Each row below is a small network's average activation on inputs in which a field has the value named, seen along a few directions.
Values that are neighbours, or in one group, have similar rows; names and order tell nothing.
Strong random noise was added to every row along 2 fixed directions; ignore it. To show where, here is one row again and again, with new noise each time:
 282   49 -129  302  -97   37 -192  -19 -101 -209  174  161  -77  -86   60   66   40
 -79   53   -3  313   14  -73 -155  192 -180 -315 -149   85  140  -40  136 -114 -169
 428   30 -141  356 -195   74 -213 -115 -105 -160  313  200 -147  -74   52  139  161
 653   16 -191  389 -301  138 -241 -255  -81  -90  520  253 -270  -81   21  251  317


G, 22 values:
g4: -129   75  -16  169   68 -172  -55  138 -194 -239 -108  -11  123  -81  100 -188 -228
g10:   99  112 -202  242 -114  106 -111  -60 -117 -154   61  221  -56  -92   62   -8  158
g9:  -19  120   11  330  -57  119  -72  -74  -35  -12 -172  161  -61 -216  114   59   70
g20:   -5  184  180 -205  114  173  233 -243  175  132 -212 -143 -201  -89  -10   11  223
g19:  433  -82  149  -41 -364  243  174 -371  164  393  373  -76 -188  115  -20  261  634
g3:  398  366 -340 -701  556  383  193 -313  619  204    5 -129 -611 -488 -278  204  -48
g18: -120  156  182  352  -40  117    3  -76  -74   12 -260  138  -74 -178  133  -96   99
g21:  -79  -72  -32 -440  233   43  147  125  421  227   80 -142   63  -59 -247  -16  -84
g15:  118 -163 -287 -793  377   59  103    7  467  195  187 -202 -133 -126 -395   82  -89
g14:  189 -278 -161 -133 -122 -163  -89   -3  -98   57  306  110   -6  369  -91   93    1
g13:  231  -39 -370 -306   41 -160  -83  -45   40    3  363  -20 -177   34 -169  152 -306
g12:   36 -163  283  -31 -343   94  210 -130   23  300  124 -208   83  200    4   26  491
g5:   21  -76   52 -250  -54   82  182 -136  197  291  239 -212   -7   -1 -157   55  231
g8: -188 -341  442  228 -572 -131   63  -18 -310  208  183   36  303  420   84  -29  264
g6:  539  144 -289  201  -88  297 -115 -237   56   -4  343  206 -411 -268    3  229  236
g22: -583 -184  443  606 -189 -494  -96  430 -633 -251 -412  -70  581  554  359 -268 -296
g1:   72   58  -11  397  -14  -65 -199   64 -205 -211   16   87   83  -71  125  -23 -103
g16:   68   -5 -491 -793  434  -53  -30   40  324   94  259 -106 -186 -150 -376  134 -513
g2: -541  215  185   98  185   29   51   85  -49 -158 -778   35   34 -189  120 -218  -77
g17: -240  -31  553  255 -270   -4  213 -124  -56  199 -259 -127  213  199  189  -60  330
g11:  416  100 -491 -331  255   31 -162  -79  289  -17  414  224 -300  -99 -158  204 -135
g7: -114 -478  524  478 -717 -226  -26  -27 -588  133  194   38  369  643  238    8  359
G is arranged as a ring.
Which values are neighbours of g10? Give them in the order they are listed.
Answer: g6, g1
Which values are neighbours of g21? Give them in the order they are listed.
Answer: g15, g5
Which values are neighbours of g19? Give them in the order they are listed.
Answer: g12, g17
Which values are neighbours of g3? Give them in the order they are listed.
Answer: g20, g2
